Each row below holds a small network's activations on one input, seen along a few directions.
In each table, some parts of the input vary, and every possible input appears once, in random order.
A made-up example of a description, with smaller parts first: ring(5) and (point or line(9) or (values(2) and line(6))).
Shared parts are said once, and a part with two or three values counts as separate values.
In the rows, 128 means zero.

Other details of the inputs vary at random and push rows far along two fixed directions, the same in every table; ignore that.

A family of inputs:
x1: [117 118 130 115 126 161 106 118 159  78  84  67 123]
x2: [150 157 138 132 131 116 157 161 136 150 134 181  85]
x3: [ 99 119 129 126 130 105 136 106  88 189 174 144 194]
x4: [ 89  91 164 122 105 123  92 109 146  68  91  67  98]
x5: [ 96 106 154 113 114 129 104  90 134  84 108  69 107]
x6: [124 126 118 117 150 132 193 141  70 181 171 142 202]
x7: [164 172 142 129 143 117 140 158 153 162 126 202  60]
x8: [153 154  97 129 159 134 153 149  98 199 164 207 180]
x9: [ 89  96 122 127 118 135  89  86 108 115 133  68 195]
x10: [107 104 107 131 116 164 118 115 132  85 105  41 144]
x11: [129 145  94 119 154 147 166 127  87 185 169 157 211]
x12: [162 152 157 134 125  82  92 137 162 119 114 203  18]
x13: [113 110 109 124 145 152 164 132  88 146 154 113 215]
x14: [179 159 110 160 138 110 121 170 148 152 135 225  83]
x15: [162 161 121 144 122  84  85 118 144 140 140 204  68]
x16: [145 152 107 117 155 139 165 134  96 171 162 169 183]
x17: [121 127 150 130  86  93  77 110 181  78  94  96  20]
x18: [155 134 146 126 128 136 104 131 185  89  85 117  59]
x19: [113 123 134 114 139 153 159 119 111 132 125  88 167]
x20: [149 142 122 147 112  83  91 126 132 128 142 190  89]
x21: [153 125 137 135 121 121 132 141 162 102 111 136  87]
x22: [ 84  91 135 115 128 126 147 103  72 136 158  85 191]
x23: [169 157 106 150 146 124 125 154 132 158 140 201 112]
x24: [116 119 116 115 110 158 103 119 162  68  83  56  95]
x25: [179 170 100 149 143 118 131 150 135 162 145 209  97]
x26: [143 134 149 126 124 132 116 139 174  94  83 113  64]
x27: [ 83  88 128 131 108 129  81  93 119  93 122  63 174]
x28: [ 93  94 139 119 120 153 150 122 127  95 108  44 159]
x29: [108 110 110 113 135 160 150 121 102 117 130  73 190]
x30: [111 110 127 122 113 159  95 124 174  69  73  66 107]
x31: [103 107 108 128 124 120 119  99  74 144 170 109 203]
x32: [108 112 104 121 129 156 147 128 106 133 136  98 193]
x33: [148 151 144 148 106  65 103 139 153 140 137 197  42]
x34: [107  94 131 124 146 158 160 126  88 147 144  94 232]
x35: [168 157 111 138 165 112 162 167  99 193 170 235 167]
x36: [122 137 129 127 154 132 185 157  86 192 166 168 190]
x37: [145 157 120 124 149 124 189 155  81 200 175 189 154]
x38: [ 82  98 152 128  90 114  79  99 162  81  95  58  95]
x39: [ 89 115 136 120 117 117 123  88 107 146 153  93 166]
x40: [108  97 112 142 113 161 117 122 137  82 107  54 144]
x41: [158 133 140 124 118 131 114 135 175  81  90 114  44]
x42: [156 142 140 123 125 137 119 125 170  95  94 119  69]
x43: [145 134 144 135 127  85 130 141 111 147 155 197  94]
x44: [ 90 119 138 108 131 170 155 109 117 123 120  50 166]
x45: [172 158 155 140 125 102 118 167 180 112  88 186  26]
Each input here is: ring(5) and (values(3) or line(6)).
- Changing only the ring(5) part turns x41 into x18. The same change can be made to x17. Which row results? => x3
- Changing only the ring(5) part turns x6 into x26. The same change can be made to x10. Which row results? => x23
- Change only the ring(5) part in x20. List by row number the other rows that result. => x9, x15, x27, x31
- Change only the values(3) part in x43. List by row number the other rows that result. => x20, x33

A family of inputs:
x46: [126 142 144 130  96 108  97 127 172  98  92 123  41]
x47: [120 133 123 134 140 115 152 123  85 206 182 181 187]
x48: [185 155 126 144 132 116 108 163 169 125 110 205  67]
x49: [ 92 103 134 120 117 145 101  78 127 106 121  46 154]
x50: [140 134 136 137 111 101 115 146 155 112 115 162  41]
x51: [126 110 162 134  92 114  67 137 208  34  61  81  18]
x52: [ 95  88 137 123 113 141 109 105 115  74 113  48 165]
x53: [104  97 126 126 130 133 127  97  92 134 148  91 207]
x54: [101 105 123 103 133 168 151 116 108 113 124  58 178]
x55: [178 163 124 138 139 119 159 156 143 152 138 202  91]
x56: [ 90 102 125 111 115 145 116  90 108 103 131  48 160]
x57: [141 146 128 114 149 125 153 129 129 146 130 152 126]
x58: [181 165 107 133 138 118 111 145 147 145 131 211  80]
x59: [ 92 117 149 105 133 160 133 116 128 104 101  62 154]
x60: [135 157  78 147 154 133 163 151  79 200 186 193 214]
x61: [105 117 148 120 139 151 136 131 131 117 110  93 137]
x62: [181 158 121 151 135 114 147 172 152 144 116 178  64]
x63: [107 107 135 132 123 120 121 117 122 136 133 117 165]
x64: [131 132 106 130 143 109 167 131  60 182 192 180 185]
- What is each input in this table made of? => values(3) or line(6) or (values(2) and ring(5))
- Change only the values(2) part in x46. List by row number the other rows that result. => x56

A family of inputs:
x65: [100  94 123 145 131 110 124 110  99 149 153 107 182]
x66: [123 130 142 123  99 108  72 100 175  84  93  85  60]
x67: [183 166 133 136 146 124 123 151 156 147 119 207  68]
x68: [107 110 112 114 140 159 167 117  91 145 143  82 198]
x69: [121 127 137 129 105 139  91 140 196  60  60  75  63]
x70: [148 124 139 129 126 133 110 137 157  83  97 109  87]
x71: [ 60  70 124 112 103 157  97  85 123  69 111  17 177]
x72: [143 129 136 144 114 102  99 134 133 126 136 177  80]
x73: [153 152 167 128 134  78 146 155 129 162 149 213  65]
x74: [176 165 127 143 137 106 126 162 165 131 111 219  65]
x75: [100 132 122 120 141 127 140 102  63 168 169 137 192]
x76: [ 95 105 114 130 138 154 165 132  82 141 159  75 217]
x77: [ 73  84 131 116 101 154 102  79 118  85 119  19 184]
x78: [172 157 130 129 139 128 129 139 163 119 115 169  66]
x79: [130 139 127 121 112 146 128 126 169  98  88  99  78]
x80: [136 147 116 124 148 136 155 147 116 180 148 164 165]
x81: [155 144  95 132 163 115 203 161  40 228 205 221 228]
- What is each input in this table made of? => point or line(6) or (values(2) and ring(5))
